A small network was trained on made-up records. Each row is its average activation on records with the value named, seen along a few directions.
Related values have similar rows: they may be neighbours, one step apart, or belong to one group.
In the rows, zero is written as 500.
Random noise pushes rows far along 2 fixed directions. That doesn't count. These rows show it; they differ only by the noise:
[597 295 437 459 447 384 429 412 392 536 264 514 425 409 435]
[394 399 416 464 501 540 512 438 492 437 398 477 474 459 524]
[126 556 482 467 569 781 635 524 661 335 642 460 599 620 587]
[628 311 595 455 431 416 435 491 436 600 352 571 515 554 333]


Values of K:
k4: [484 592 425 511 419 410 428 505 431 488 347 485 598 381 671]
k1: [545 445 481 500 439 413 431 439 514 462 350 558 594 429 407]
k3: [291 582 631 483 470 808 508 645 586 428 619 508 649 783 602]
k11: [582 448 529 452 573 520 501 463 373 551 492 584 420 605 499]
k9: [563 453 585 445 555 649 436 541 398 497 475 544 511 579 429]
k7: [660 612 617 584 389 496 486 621 580 645 459 502 743 570 470]
k12: [469 469 387 466 597 400 542 447 541 488 612 382 351 428 565]
k8: [649 349 652 491 546 385 503 473 476 703 591 505 414 487 357]
k10: [575 657 546 475 435 461 588 597 513 499 715 447 402 538 469]
k14: [438 712 255 612 538 350 531 372 576 408 373 419 565 191 693]
k5: [533 502 684 603 509 482 420 643 500 491 490 532 673 501 420]
k13: [668 549 655 531 507 320 508 585 470 595 730 612 440 582 278]
k6: [345 667 596 499 506 689 663 618 705 516 891 478 504 696 570]
k2: [525 491 649 488 519 660 492 507 556 553 585 639 496 778 307]
K is arranged as a line.
List every value one step from k9, in the order listed.
> k3, k2
List every value one step from k8, in the order listed.
> k11, k12
List every value one step from k4, in the order listed.
> k7, k5

Values of M:
m10: [242 729 534 533 671 661 501 470 797 420 697 475 881 658 549]
m6: [452 344 442 390 737 566 417 474 412 405 254 384 405 515 576]
m12: [394 274 371 349 537 574 522 442 522 311 380 637 392 396 622]
m7: [281 542 467 550 523 574 680 512 717 603 871 491 391 560 530]
m11: [758 500 604 493 530 312 566 570 555 704 579 513 369 646 297]
m1: [414 599 402 531 571 653 584 514 490 608 489 480 730 377 688]
m3: [189 566 333 537 470 672 436 292 258 281 157 452 332 379 715]
m5: [431 627 433 697 526 727 460 604 586 498 473 584 596 411 707]
m8: [386 609 297 384 664 649 608 339 556 347 683 492 259 586 637]
m4: [386 623 297 562 480 467 622 471 347 233 422 274 411 276 692]
m9: [777 280 561 513 219 166 372 558 462 551 430 393 485 341 246]
m2: [365 630 425 499 359 429 523 477 471 349 660 415 507 357 567]
M is arranged as 4 separate groups.
List the group mates of m3, in the order listed.
> m6, m12
List the group mates of m8, in the order listed.
> m7, m11
List the group mates of m4, in the order listed.
> m9, m2
